These are the activations of a small neural network, seen along a few directions. Each row is one input.
Each table varies a few parts of the input and shows all the possible inputs, shuffled.
A made-up example of a description, with smaller parts first: one of 5 places around a ring, together with either a single point or (one of 2 separate values, together with one of 4 places along a line) or one of 9 places along a line.
Shared parts are said once, and a part with two or three values counts as separate values.
(in the rows, 128 means zero)

Other details of the inputs shift rows strongly along two fixed directions, in all tables alike. That doesn't count.

Table:
R1: [118 111 107 122 113 137 132 141  99 138 128]
R2: [140 126 122 127 124 137 122 131 116 134 133]
R3: [112 107 101 118 108 142 131 144  97 144 128]
R4: [138 123 122 129 121 137 123 126 118 131 134]
R5: [149 120 150 140 143 131 121 115 138 129 148]
R6: [114 101  98 119 108 140 136 144 100 139 121]
R7: [147 123 152 145 147 124 120 115 147 128 142]
R8: [157 129 134 136 129 135 120 111 141 118 134]
R9: [115 105 102 118 107 139 136 143  94 141 124]
R10: [117 110 103 117 112 138 132 151  90 142 126]
R11: [117 112 107 119 113 140 131 140  99 137 129]
R12: [142 126 128 139 123 135 131 125 139 121 123]
R13: [147 123 131 132 141 122 138 137 130 133 144]
R14: [141 123 122 137 125 132 129 122 132 124 125]
R15: [117 109 105 119 111 138 134 138 105 134 122]
R16: [ 79 184 154 117 143  93 122 110 169 105  93]
R17: [148 125 135 128 139 122 135 134 129 131 148]
R18: [114 105 104 115 103 149 137 145 101 139 123]
R19: [ 45 161 120  97 127 105 133 147 120 127  90]
R20: [159 136 137 137 133 132 116 119 133 123 138]
R21: [153 129 138 131 140 123 131 128 140 133 151]
R22: [148 128 155 141 147 127 119 110 146 128 146]
R23: [160 131 136 144 130 128 119 112 144 121 132]
R24: [163 136 147 134 145 121 128 121 145 126 154]
R25: [151 128 131 136 128 135 119 112 144 122 132]
R26: [156 129 133 144 131 129 119 117 138 122 135]
R27: [146 127 135 125 138 124 134 133 129 130 149]
R28: [114 104 104 115 104 149 138 146 101 137 123]
R29: [142 130 127 141 129 128 125 123 131 125 129]
R30: [142 128 131 133 122 138 124 120 143 123 127]
R31: [115 101 101 120 104 145 139 148 104 138 120]
R32: [154 138 140 136 133 131 118 106 149 116 131]
R33: [165 131 144 139 147 118 129 124 147 125 150]
R34: [ 81 186 152 120 149  89 121 121 162 104  93]
R35: [135 120 144 137 140 129 123 119 137 135 142]
R36: [ 78 174 148 115 136 102 130 121 160 102  91]
R37: [138 116 115 135 119 134 131 130 117 133 127]
R38: [ 76 159 156 125 155  97 131 123 154 118 107]
R39: [145 129 130 132 124 134 122 117 130 128 132]
R40: [108 101 122 123 126 134 135 142 103 145 135]
R41: [ 39 152 116  93 119 107 140 145 113 125  87]
R42: [155 140 136 144 138 125 121 121 139 121 130]
Description of these inputs: one of 6 places along a line, together with either one of 2 separate values or one of 5 places along a line.
- Changing only the place on the line of 6 turns R11 into R29. The same change can be made to R20. Which row results? => R42
- Changing only the place on the line of 6 turns R27 into R24. The same change can be made to R41. Which row results? => R39
- Change only the place on the line of 5 in R3. List by row number the other rows that result. => R16, R19, R25, R30
- List by row number the other rows that have the place on the line of 6 in common with R26. => R6, R7, R23, R31, R33, R34
- Change only the choice among 2 separate values in R40. List by row number the other rows that result. => R17

Table:
R43: [168  60  98 114 109 161 156 153  96 156 176]
R44: [ 46 110 133 103 131 135 128 150  88 160 125]
R45: [ 62 154 168 123 165  86 128 116 153 119 113]
R46: [191 124 151 182 130 149 106  86 181 107 120]
R47: [171  72  75 139  90 166 123 129  74 147 142]
R48: [ 59 124 114  85 130 116 133 150  84 158 137]
R49: [ 99 195 131 110 129 109 106 131 125 111  98]
R50: [194 128 155 162 119 163 112  86 182  96 124]
R51: [220 159 141 149 125 140 120 112 171  93 135]
R52: [184  84  73 119  76 174 145 146  90 137 142]
R53: [203 119 142 158 156 120 136 143 143 135 169]
R54: [ 68 150 129 125 121 114 116 110 134 110  81]
R55: [ 70 164 112  93 106 116 143 128 148 101  81]
R56: [104  60 101 123 117 141 154 161  91 165 143]
R57: [172 135 158 176 135 143  95  80 164 104 116]
R58: [186 111 177 178 164 131 121 101 183 125 156]
R59: [176  95  80 123  86 171 112 135  64 154 152]
R60: [ 60 151 122 101 103 126 138 124 149 103  76]
R61: [ 74 160 111  98 110 122 111 119 111 125  99]
R62: [174 113 127 128 140 139 120 154  87 159 181]
R63: [ 67 125 104 103  95 145 112 128  89 139 100]
R64: [ 63 131 122 105 143  92 155 150 131 137 115]
R65: [124 186 137 135 135  93 125 106 178  94  91]
R66: [ 48 140 147  94 137 106 154 140 150 121 109]
R67: [ 90 183 157 101 158  87 152 154 162 107 117]
R68: [215 158 142 168 140 126 101 104 150 103 135]
R69: [ 66 141 120 106 148  93 148 177  91 142 120]
R70: [167 159 171 161 137 145  79  71 170 106 122]
R71: [166  57  80 148  83 175 131 133  95 148 133]
R72: [ 80 125 116 107 140 100 147 157  92 146 131]
R73: [ 82 158 138  92 141  96 159 149 146 118 122]
R74: [107 107  79 118  95 136 142 141 106 134 103]
R75: [116  46 104 116 103 176 159 168  84 163 150]
R76: [113 169 191 129 170 102 103  91 171 120 141]
R77: [182 170 180 141 172 105 103  94 163 121 173]
R78: [187 105 146 152 155 124 122 108 133 136 174]
R79: [171 178 149 153 143 106 105  86 166  93 116]
R80: [ 38 136 155 122 155 102 134 137 129 132 102]
R81: [170  65  92 133 120 142 154 163  86 166 172]
R82: [188 112  93 148 106 147 131 148 112 131 131]
- Changing only one part turns R59 into R77. The same change can be made to R49. Which row results? => R62
- Changing only one part turns R58 into R46. The same change can be made to R44. Which row results? => R70
- What is each input in this table made of? => one of 2 separate values, together with one of 4 places along a line, together with one of 5 places along a line
- Change only the place on the line of 5 in R46. List by row number the other rows that result. => R65, R71, R74, R82
- Change only the choice among 2 separate values in R53. List by row number the other rows that result. => R82
